A small network was shown many inputs. Here are its activations along a few directions, one row for each input.
Each table varies a few parts of the input and shows all the possible inputs, shuffled.
Descriptions start from the smaller parts, as in this example, which fits no table here: one of 4 places along a line, together with either a single point or one of 9 places along a line or (one of 3 separate values, together with one of 5 places around a ring).
Shared parts are said once, and a part with two or three values counts as separate values.
In the rows, 128 means zero.

Other details of the inputs vary at random and push rows far along two fixed directions, the same in every table; ignore that.

Table:
row 1: [131 134 129 126 136 126 113 127 126 120 122 126 145 130]
row 2: [120 137 125 123 130 127 121 144 124 138 112 120 142 123]
row 3: [123 133 124 125 139 121 114 125 122 117 109 126 127 134]
row 4: [131 139 128 128 138 125 117 130 120 118 114 127 133 133]
row 5: [129 101 134 136 112 120 160 115 140 129 155 129  92 123]
row 6: [131 138 119 121 135 118 117 127 130 122 115 137 137 132]
row 7: [129  96 132 143 106 121 157 131 134 133 153 136  99 119]
row 8: [154  67  87 118 113 201 228 155 195  85  99  93 147 196]
row 9: [126 141 129 127 138 142 116 128 115 128 119 126 136 133]
row 10: [130 140 127 119 145 130 121 128 121 128 125 122 138 129]
row 11: [121 124 153 148  99 112 126 119 127 149 162 132 104 101]
row 12: [122 132 123 122 139 141 119 138 115 137 122 130 144 126]
row 13: [124 117 150 146 107 128 128 114 120 146 170 140 107 108]
row 14: [128 135 129 126 136 134 112 126 124 124 125 125 146 130]
row 15: [133 118 136 141 104 125 145 122 135 139 161 146 100 119]
row 16: [133 141 122 122 135 122 118 129 129 124 118 137 139 132]
row 17: [130 136 125 118 145 118 121 125 124 122 118 122 135 129]
row 18: [129 131 127 125 136 122 112 124 126 118 119 125 143 130]
row 19: [129 143 123 120 134 138 116 127 124 134 123 137 142 133]
row 20: [137 107 138 138 112 125 162 121 139 130 159 129  98 123]
row 21: [124 132 121 124 139 132 119 140 118 131 120 129 142 126]
row 22: [124 131 145 143  98 108 131 123 130 153 157 143  97 104]
row 23: [132 113 140 147 106 131 148 123 129 132 156 134  94 122]
row 24: [123 128 125 124 137 122 111 121 127 118 117 125 140 130]
row 25: [119 125 118 122 140 119 118 135 121 126 112 129 136 128]
row 26: [129 136 126 127 138 122 115 128 121 117 111 126 130 133]
row 27: [125 135 117 119 136 117 115 124 131 122 113 137 134 133]
row 28: [127 141 129 118 145 139 121 125 118 134 127 122 140 129]
row 29: [124 146 130 128 128 129 117 133 125 129 110 117 134 129]
row 30: [125 145 130 119 136 126 123 131 128 136 117 113 139 125]
Description of these inputs: one of 5 separate values, together with either a single point or one of 5 places along a line.
Changing only the choice among 5 separate values turns row 11 into row 30. The same change can be made to row 1. Which row results?
> row 20
List by row number the other rows that have the choice among 5 separate values in common with row 23.
> row 3, row 4, row 9, row 26, row 29
List by row number the other rows that have the choice among 5 separate values in common with row 27.
> row 6, row 15, row 16, row 19, row 22

Table:
row 31: [142 126 164 159 124  85  95  77  97 122 195 174  77 103]
row 32: [116 101 127 150  83  65 125 139 136 132 123 164  80 103]
row 33: [122  65 121 145 121 198 168 137 124 123 156 114 131 143]
row 34: [133 145 169 152  99  64  97  70 126 133 175 151  74  96]
row 35: [ 94 135 170 154 106  65 111 141  81 190 163 142  73  54]
row 36: [109  87 131 154 106  48 103 136 104 143 161 193  85  77]
row 37: [123 204 144 106 214 137  24 115  56 117  95 119 205 125]
row 38: [135 156 112 101 143 143 149 137 166 107  73  74 149 159]
row 39: [159 128 120 110 127 156 176  98 184  87 108  90 133 178]
row 40: [144 121 123 127 101 124 189 123 182 109 119  97  94 149]
row 41: [121 112 134 130 113 100 166 140 129 152 139 120  76 104]
row 42: [146  87  91 108 160 167 178 120 145  88 123 128 130 177]
row 43: [112 179 104  96 217  83  12 114  59 109  82 166 181 126]
row 44: [139 106 105 127 104 205 175 139 145 150 167 166 138 148]
row 45: [132  94  74 100 161 124 152 159 144  91  75 125 161 166]
row 46: [143 135 170 151 136  94 106  78  91 133 203 163  74  97]
row 47: [138 120 123 137  91 104 164 119 177 104 116 113  94 145]
row 48: [140 160 167 153  93 148 102 107  97 179 219 184 110  92]
row 49: [ 84 166 114 105 201 113  28 179  51 154  65 111 218  94]
row 50: [160 130 116 104 175 189 146 112 138  81 111  99 162 181]
row 51: [135  74  99 117 133 124 198 150 147 116 134 126 107 140]
row 52: [151 147 136 130  71 191 169 120 182 153 155 125 138 151]
row 53: [116  98 145 144 137 141 137 118  91 145 183 150 101 105]
row 54: [130 123  85 105 139 111 144 153 150  99  55 115 143 161]
row 55: [110 108 145 135 136  71 128 136  86 170 184 154  76  67]
row 56: [128 144 118 113 130 165 159 151 169 109  68  63 166 165]
row 57: [142  88 147 153 112 206 160 120 130 110 165  94 136 149]
row 58: [143 123 137 121 118 185 174 114 173 103 112  72 152 170]
row 59: [110 140 154 142 115  38 113 124  92 171 158 157  56  64]
row 60: [115 247 120  99 144 125  40 158 117 172  65 129 207 119]
row 61: [138  61 100 140 115 144 157 118 153  84 139 168 113 161]
row 62: [155 119 106 123 148 155 107 109 147  60  96 140 167 180]
row 63: [152 120 142 123 111 156 179  96 174 111 143  90 108 153]
row 64: [114 182 110  85 229 115  37 123  59 122  90 139 183 126]
row 65: [116 138 156 163  70  45  92 110 139 134 148 160  69  84]
row 66: [120 136 128 140  73 138 159 163 142 194 147 156 111 103]
row 67: [151 130 105 116 118 142 125 105 188  63  71 113 165 184]
row 68: [111 111 105 119 127 173 153 183 142 127  60  69 173 151]
row 69: [117  76 119 131 129 142 182 163 125 140 140 119 124 120]
row 70: [122 121 176 157  85 150 131 105 134 146 167  90 114 111]
row 71: [102 212 101  92 183 114  27 177  66 186  82 168 221  92]
row 72: [109 123 165 161  75 131 140 140 140 156 146  86 104 101]
What do these inputs look like to the network?
> one of 6 places around a ring, together with either a single point or one of 6 places along a line
Changing only the place on the ring of 6 turns row 64 into row 63. The same change can be made to row 53. Which row results?
> row 58
Changing only the place on the ring of 6 turns row 54 into row 31. The same change can be made to row 41. Which row results?
> row 50
Change only the place on the line of 6 in row 55. List by row number the other rows that result.
> row 36, row 45, row 49, row 51, row 69
List by row number the other rows that have the place on the ring of 6 in common with row 47.
> row 38, row 40, row 56, row 60, row 65, row 72

Table:
row 73: [115 161 116 108 164 133  84 147 100 142  96 130 180 123]
row 74: [115 161 116 107 173 122  86 146  97 131  87 124 170 125]
row 75: [121 172 126 105 182 117  66 119  97 114  91 122 173 130]
row 76: [111 147 151 144 121  31  70 107  92 148 153 176  78  71]
row 77: [140  81  98 123 133 127 160 131 155  84 110 133 120 160]
row 78: [138 118 142 141 113 138 141 111 128 131 164 145 110 126]
row 79: [129 116 140 136 116 114 147 120 128 139 153 126  95 116]
row 80: [140  95 144 146  96 134 181 108 154 125 176 125  80 129]
row 81: [104 160 166 146 120  65  76 125  77 179 164 155  91  59]
row 82: [134  90 138 148  89 157 179 121 144 142 179 141  91 127]
row 83: [129  99 115 129 130 155 161 147 135 120 124 115 131 142]
row 84: [139 150 123 120 131 151 118 126 144 113 100 113 160 152]
row 85: [126 137 135 135 110 142 125 129 135 141 131 126 130 127]
row 86: [136 113 103 116 139 186 150 140 142 108 108 113 164 167]
row 87: [110 168 177 148 126  58  59  97  79 164 174 154  89  62]
row 88: [115 171 119 108 152 126  82 149 109 145  92 124 176 119]
row 89: [138  70 123 144  98 105 180 116 155 110 158 154  70 132]
row 90: [116 168 124 106 180 107  67 129  90 127  88 122 167 121]
row 91: [132 104 100 116 137 181 159 154 145 116 104 109 168 160]
row 92: [130 188 124 106 171 121  63 122 100 127  99 135 176 130]
row 93: [119 172 133 119 149 119  77 127  97 150 125 143 149 111]
row 94: [136 104 104 113 149 165 154 138 143  96  95  96 156 166]
row 95: [135 100 140 149  79 152 177 123 154 145 173 134  89 125]
row 96: [136 100 117 133 113  93 155 118 147 113 139 150  87 130]
row 97: [141 115  77 102 142 143 152 143 178  68  44 101 170 191]
row 98: [132  92 134 145  85 145 186 136 150 152 175 135  93 119]
row 99: [130 141 107 106 149 149 129 142 148 101  64  85 174 164]
row 100: [136  96 150 154  83 132 175 110 160 125 166 116  82 127]
row 101: [132 102 141 142 122 132 143 110 127 117 161 127 104 125]
row 102: [106 163 173 146 125  54  65 108  75 173 167 152  87  58]
row 103: [128  94 141 152  72 143 181 138 156 152 166 126  95 117]
row 104: [146 118 107 116 145 180 143 130 143  93 106 114 168 173]
row 105: [124 187 142 121 151 105  57 116  96 141 118 142 153 108]
row 106: [129 135  99 107 142 163 145 159 153 106  63  88 176 167]
row 107: [132  91 135 146  92 135 189 135 147 143 167 129  81 121]
Changing only one part turns row 74 into row 83. The same change can be made to row 73. Which row results?
> row 91
What do these inputs look like to the network?
> one of 5 places along a line, together with either a single point or one of 6 places around a ring
A walk changes only the place on the ring of 6. It starts at row 92 and steps to row 80. List the rest of the walk in order.
> row 79, row 107, row 98, row 93
List by row number the other rows that have the place on the line of 5 in common with row 76.
> row 81, row 87, row 88, row 95, row 102, row 105

Table:
row 108: [134 112 125 128  95 153 186 135 149 157 157 118 106 130]
row 109: [129 107 123 145  79 117 163 128 165 120 124 142  89 140]
row 110: [124  60 127 146 103 136 184 141 143 128 143 114 101 131]
row 111: [125 193 114  95 174 139  88 158  98 141  67 100 182 137]
row 112: [105 179 204 168 107  83  51 111  63 187 196 144  97  46]
row 113: [127  72 105 127 117 149 175 143 147 116 116 112 135 146]
row 114: [125  60 144 162  86 123 185 140 129 134 165 123  70 110]
row 115: [127 130 104 109 124 126 137 135 165 105  71 114 142 156]
row 116: [127 171  94 107 165 100  62 148 119 106  68 142 180 142]
row 117: [130 140 134 123 130 182 130 134 146 125 111  85 177 152]
row 118: [ 91 159 175 145 141  56  67 125  59 194 185 167  91  43]
row 119: [123 139 170 154  91 133 105 112 118 167 183 141 116  89]
row 120: [125 149 143 146  99 115 121 132 107 181 167 164  97  93]
row 121: [105 177 175 144 122  62  72 119  63 208 182 155  84  49]
row 122: [135 121  93 107 140 125 139 141 159  98  92 109 156 154]
row 123: [123 131 109 112 133 123 143 135 161 105  68  95 141 154]
row 124: [ 95 172 181 156 114  22  58 111  75 169 151 155  62  46]
row 125: [112 143 102 101 175 119  70 151  98 121  63 128 192 132]
row 126: [124 156 120 110 177 133  74 102  99 111 116 127 160 136]
row 127: [111 131 153 142 126 105 129 143  96 159 165 141  94  84]
row 128: [129  87 121 133 105 156 191 143 155 140 159 140 106 128]
row 129: [127  60 132 164  77 128 175 137 135 138 168 157  79 118]
row 130: [139 113 146 157  75 181 159 125 155 139 167 131 125 133]
row 131: [110 176 106  95 162  96  78 131 127 114  49 111 173 137]
row 132: [113 131 141 147 116 109 118 137 102 166 170 176 101  88]
row 133: [143 100 108 130 116 132 174 147 165  96 112 102 116 151]
row 134: [136 113 134 134  99 188 167 125 163 128 144  97 151 148]
row 135: [158  89 133 132 110 140 179  98 161  99 163 142  99 151]
row 136: [157  94 142 141 114 140 185 103 151  95 157 121  90 147]
row 137: [140 186 118 101 186 108  48 111  95  96  83 153 186 149]
row 138: [132 163 105 109 176 153  67 118 103  94  91 139 176 161]
row 139: [126 187 106  90 168 141  83 150 110 149  74 121 187 135]
row 140: [149 136 114 104 163 134 126 102 137  90 107 122 161 161]
row 141: [134 110 126 128 145 159 140 105 133 104 138 113 121 153]
row 142: [127 155 106 108 154  92  77 139 124 117  91 136 158 126]
row 143: [149 136 120 109 169 134 125 106 136  91 103 114 155 160]
row 144: [135  79 133 153  85 102 183 125 161 128 172 127  69 117]
row 145: [148  86 113 125 123 184 171 109 160  92 142 122 119 172]
row 146: [141 118 113 119 154 179 145 120 136  83 107  97 141 172]
row 147: [127  98 109 116 124 163 186 147 152 129 134 119 134 143]
Changing only one part turns row 142 into row 144. The same change can be made to row 145. Which row results?
> row 141
Changing only one part turns row 131 into row 109. The same change can be made to row 108. Which row results?
> row 120
What do these inputs look like to the network?
> one of 5 places along a line, together with either one of 2 separate values or one of 6 places along a line
Change only the choice among 2 separate values in row 126. List by row number the other rows that result.
> row 140
Change only the place on the line of 6 in row 142. List by row number the other rows that result.
> row 115, row 119, row 125, row 128, row 139
